These are the activations of a small neural network, seen along a few directions. Each row is one input.
Each table varies a few parts of the input and shows all the possible inputs, shuffled.
A made-up example of a description, with smaller parts first: one of 6 places along a line, together with either a single point or one of 9 places along a line or (one of 3 separate values, together with one of 5 places around a ring).
Shared parts are said once, and a part with two or three values counts as separate values.

Other details of the inputs shift rows strongly along three fixed directions, in all tables alike. That doesn't count.

A family of inputs:
R1: [ 17  10  -4  26  -8   9  17 -10 -39  22  33  -6]
R2: [  9   6  -2  18  -6  -4  18 -12 -35  33  31  16]
R3: [-27  10  11  21 -20  59  39   2  17  36  10   9]
R4: [-12 -17  -4  -4  19 -12  32 -59 -25 -37 -23 -22]
R5: [ 14 -33  -7  42 -18  12 -55 -11 -84  24  24  -1]
R6: [ -4 -45 -22   3  -8 -13  -7 -70 -54 -45   0  -7]
R7: [ 11   4 -21  14   3 -15  -4 -35 -27  11  12  21]
R8: [  2  12  17  17  12  38  32 -11 -13  28  28   7]
R9: [-10   8  28  20   7  11  13  10   4  28   9  -6]
R10: [ 12  21  -6  -3  12  26  -9 -11  14  26 -19   8]
R11: [-17   1 -49 -12  22   5  33 -28 -31 -40 -59  -8]
R12: [  6 -26   1 -23  40 -40 -45 -19  13 -73 -33  -5]
R13: [ 32  -2  32 -29  24 -69 -18  31  18 -52  -4 -26]
R14: [ 10  -1  30  11  14  -1  15  31  37 -21  14   3]
R15: [ -1 -19   1 -11  -1 -17 -63  14 -17 -20   1 -19]
R16: [-10   1 -23 -36  24  26   6 -68   6 -18 -15  -1]
R17: [-30   1   3  27   6  21  10 -30 -43  19  28  -4]
R18: [ 34   9  10 -15   4   8 -27  31  30  13   6   7]
R19: [-13  22 -24 -13  -2  19  33 -35  46   3 -41   8]
R20: [-36 -31 -23  20  15  25  39  47 -20  26  -7  -3]
R21: [-11  15 -46  -8  -1  64  19  10 -13   8 -38  13]
R22: [-11  -3 -17  19   1   5  18 -59 -78  14  20 -16]
R23: [ -9  -4  14  43 -16  28  13   5 -43  54  57  29]
R24: [ 28  -7   7 -25  20 -66 -29  -3   8 -41 -11   6]
R25: [ 34 -38  17  16 -32  -5 -59  29 -55  34  41  29]
R26: [ -4 -54 -34  -7  20 -23 -34  64 -16 -19 -28 -10]
R27: [ 26 -46   1  12  23 -23 -46 -24 -40 -39   3  27]
R28: [-19  12 -11 -13  18  13  51 -70 -24   7 -19 -20]
R29: [ -4  28 -11 -35   0   7  14 -15  47  13 -31  -9]
R30: [-28 -25  13  20 -31  36  22  -9 -16   6  37   7]
R31: [  9  -1   9  22  -8   3  17 -21 -50  33   7 -13]
R32: [  4 -23  25   9 -30 -28 -20   7 -59  14  22 -16]
R33: [ -6  10 -14 -13   2  31  -2 -14  38  -4 -28  10]
R34: [ 20  20  10 -14   0 -25 -17  23  40   6 -27  -6]
R35: [ 31 -13   5  -6  17 -26 -62  21  -9 -32  15  -7]
R36: [24 12  8  2  4  0 33  6 31 -5 -3  3]
R37: [  0 -24   2   2 -34 -27 -51  11 -35   0  11 -19]
R38: [  0 -36 -23  -3 -32 -25 -21 105  15  21 -17  -4]
R39: [  6 -43  24   9 -74 -18 -19  36 -34   0  40  -8]
R40: [ -5 -14 -22 -13   1  30   1 -44   4 -25  -5   6]
R41: [-13 -19 -24  -8   9 -21  34  68  14   4 -30 -16]
R42: [ 18  17 -21   6   1  10  27 -22  36  13 -13  43]
R43: [-2 16 25  3 16  5 24 10 26 17 19 23]
R44: [-10  27 -34  10  -9  21  13 -47 -19  34  -1   4]
R45: [ 10  16  18 -28 -14  -4 -44  54  48  15  -5   6]
R46: [-31  13  27   3 -11   8  -4  41  25  14  17 -13]
R47: [-21 -28  11  48  21 -10 -14 -43 -87 -11  21 -15]
R48: [ -9 -30 -16  -5 -10  -3 -51 -30 -51 -22  22  -8]
R49: [ 19  28 -16 -25  45 -34   5 -15  43 -37 -21 -12]
R50: [  1  21 -12 -24  14  -6  11 -36  21   0 -26  -2]
R51: [  9  29 -25  -3  21  26  -3 -20  26  23   1  36]
R52: [ 11  15 -16  17   9  37   3 -18  23  13 -26  19]
R53: [ 39 -26  12  10  -7  -6 -52  35  -7 -19  16  11]
R54: [ -2  -4  19  -5  -6 -40  -7  15  17 -33 -12  -6]
R55: [ 20  15   9  13 -16   4  29  19  27  19  10  31]
R56: [ 14 -14  18   5  24 -60  -9   2   4 -62 -26 -21]
R57: [ 34   3  15 -17   1 -33 -30  29  40 -12  -1  -6]
R58: [ 34  16 -10  12 -17  26  20  11  31  26   3  17]
R59: [-16   5  -7  11 -17   6  15 -29 -42  14  12 -22]
R60: [-18  20  33  -9  -1   3   4  30  33  12   9  -1]
R61: [ -9  21 -16 -19 -37   3  -7  13  35  18  10   1]
R62: [ -1  28 -31  -4   4  24  33 -45  29   6 -29  13]
R63: [-27   2   0  24 -33  55  29  63 -32  26   6   6]
R64: [-32  10  22 -28   3  10  23  -3  40  -8   9  -7]
R65: [-2 37 -2 15  1  0 21  5 12 26 -4 -6]
R66: [ -7  11  -7 -37  50 -37 -42  -7  38 -50 -27 -12]
R67: [-34   6  10  -7  25  22  39 -44  -4   0  -8 -13]
R68: [  4  11  28  28 -20  21  -4  52   1  39  51   6]
R69: [-26  30 -16 -39  27 -12  37 -45  27 -34 -12 -20]
R70: [-12 -15 -15 -16  22 -31  10  10 -45 -74 -47 -26]
R71: [-33  24  13 -13  -9  21   9  25  42   8  26  -5]
R72: [ 14  25  12 -14   8 -13  27   5  34  18  -1  21]
R73: [  1  14   4 -46 -27 -15 -11  28  64   2  -3  -4]
R74: [ 25  -6  11  12 -23 -21 -23  32  22  -3 -14   2]
R75: [ 19   3  11   8 -19 -48 -54  51  13   1   1 -13]
R76: [-1 -8 22 26  4 16 22  3 -2 10 27 31]
R77: [ -7   9 -16 -30  31  20   1 -53  14 -10 -33  -9]
R78: [ -7   9  13 -20 -44   5  18  17   7  24  22  -7]
R79: [ -3  11  30  34 -27  29  14  51  34  39  15  12]
R80: [-19 -38  19  19  27 -24  -1 -38 -44 -54   5 -11]
Each input here is: one of 4 places along a line, together with either one of 2 separate values or (one of 3 separate values, together with one of 6 places along a line).
The inputs of R67 and R28 match in every part but the place on the line of 4. If R43 is changed in the same way as R67 into R28, which row does it become?
> R72
Which other rows does R6 become when the choice among 3 separate values takes its other values? List them by row number.
> R61, R73
Which other rows does R9 become when the choice among 3 separate values takes its other values? List them by row number.
> R47, R79
Which other rows does R27 become when the place on the line of 4 takes its other values? List them by row number.
> R42, R55, R76

A family of inputs:
R81: [ 17   1 -12  11  -5  16  17 -13 -17  18   3   8]
R82: [-11   0  -1  13 -10  20  28 -53 -32  18  10  -5]
R83: [ -2 -47  32 -17  -4 -89 -66  75 -24 -63   6 -31]
R84: [-21  -3  14  11  -1  13  22  22   7  -1  -2  -4]
R85: [  7  18  15  -4  -5 -23 -12  44  48   1   5   7]
R86: [-12 -11  -9   7  -6  19  20  21   3   1  -7  -1]
R87: [ 4 11  5  2 -6 16  3 -3 -1 11 16 12]
R88: [11 10 -4  2 -5 -4 -5 17 26  9  2  5]
R89: [  8  -3 -11   6  -1  18 -10 -12  -7  26   0  15]
R90: [-17  -9   2  11 -10  16  22  27   0   6   3   6]
R91: [ 18   4 -13   9  -7  14   3  -7 -13  18 -10   9]
R92: [ 15  18  29  -1  -7 -14  -3  43  36   6   3   0]
R93: [ 13  11   2 -11 -12   7 -26  25  22   5  -5   7]
R94: [-11   6 -16 -13  -8   2  -4  32   7  11 -19  -8]
R95: [-20   9   2   2  -1   8  20  10  -6  15   1 -13]
R96: [  5  11   1 -15 -15   1 -29  27  35   2  -7   3]
R97: [ -15  -14  -14  -28   84  -49    5 -100  -18 -101  -31  -21]
R98: [-14 -13 -20  12  -5  29  17   2 -16   7 -18   2]
R99: [ -2  10   5  15   3  30  16 -37 -27  16  17   2]
R100: [ -2  -3 -21   1 -17  21   8 -38 -21  18 -10   2]
R101: [-13   1 -22  -1  -7  15  17   7 -16  17  -3  -8]
R102: [ 16 -55   5  15  -3 -26 -45 -27 -92 -35  26 -13]
R103: [  6  14  35  -9  -1 -16 -20  49  53  10  11   5]
R104: [-12   6  -3  20  -1  36  22 -57 -38  22  20   0]
R105: [  2   1  -7  -8 -20   6   7  -7   8  11   1  -1]
R106: [ 13 -56  25  11   6 -56 -56   2 -63 -36  28  -5]
R107: [  3   6  -6  -6 -10  13  -5  -1  12   7   9   3]
R108: [ 11   1   3  -5   0   0 -10  19  25  15   9  12]
R109: [13  7  1  7  0  1 17 -2 -3  9  4 11]
R110: [ -2   8  13 -16 -20 -15  -1  20  32   0   3   3]
R111: [ -2   8   1  25   5  13  19 -35 -22  17  13   0]
R112: [ -7  53 -31 -47  89 -24  30 -50 101 -63 -78  -5]
What do these inputs look like to the network?
> one of 4 places along a line, together with either one of 2 separate values or one of 6 places along a line
The inputs of R110 and R105 match in every part but the place on the line of 4. If R109 is changed in the same way as R110 into R105, which row does it become?
> R81
Which other rows does R112 become when the place on the line of 6 takes its other values? List them by row number.
> R89, R91, R93, R96, R100

A family of inputs:
R113: [ 30   6  -1  -7  -4 -18  -8  -6  16   4 -14   9]
R114: [ -5 -30  -3 -30  17 -49 -28  32  -7 -60 -15 -19]
R115: [ -3  30  12  12 -33  26   6  37  20  77  29  12]
R116: [   2    7  -29  -17   53    2   17 -117   -8  -45  -27   -5]
R117: [  4 -11  17  15  18   2  -1  25   7 -19  -3  -5]
R118: [  1 -18  24 -17  18 -52 -16  25  -5 -67  -2 -22]
R119: [ -4  -7  33 -12 -22 -22 -30  22  26  -1  24  -1]
R120: [ 28  14   0   5 -40  17 -23  18  -6  35  30  19]
R121: [-12 -20  -7  12 -28   4 -22  35 -43  21   5 -19]
R122: [ 14   1  26 -12  -6 -38 -29  50  16  -6  31   3]
R123: [-11 -18  27  -1  11 -43 -23  14 -28 -41 -11 -33]
R124: [-21  38  12 -24   6  24  39   6  81  -4 -23  -2]
R125: [ 17  -6  -2  30 -37  24 -27 -20 -62  47  27   3]
R126: [ 11 -19   2  32 -20   4   6 -11 -44  37  33  14]
R127: [-14  -4 -30   5  23  43  28 -17  -6  15 -23   4]
R128: [ 14  15 -24  16  17  41  13 -61 -15  16  -6  26]
R129: [ -2  -6   2  11  33   0   5 -29 -11  -5   7  14]
R130: [-33  32 -21 -31 -10  29  26  11  71  -4 -26   5]
R131: [ -3  33   0  -4   6   5  47  26  62   5 -25   3]
R132: [-13 -37 -39  16  -3   3  20 -40 -65  -5 -12  -7]
The inputs of R132 and R130 match in every part but one. If R131 is changed in the same way as R132 into R130, which row does it become?
> R124
What do these inputs look like to the network?
> one of 4 places along a line, together with one of 5 separate values
Which other rows does R120 become when the choice among 5 separate values takes its other values? List them by row number.
> R113, R116, R125, R128
A walk changes only the place on the line of 4. It starts at R128 and steps to R129. List the rest of the walk in order.
> R117, R127
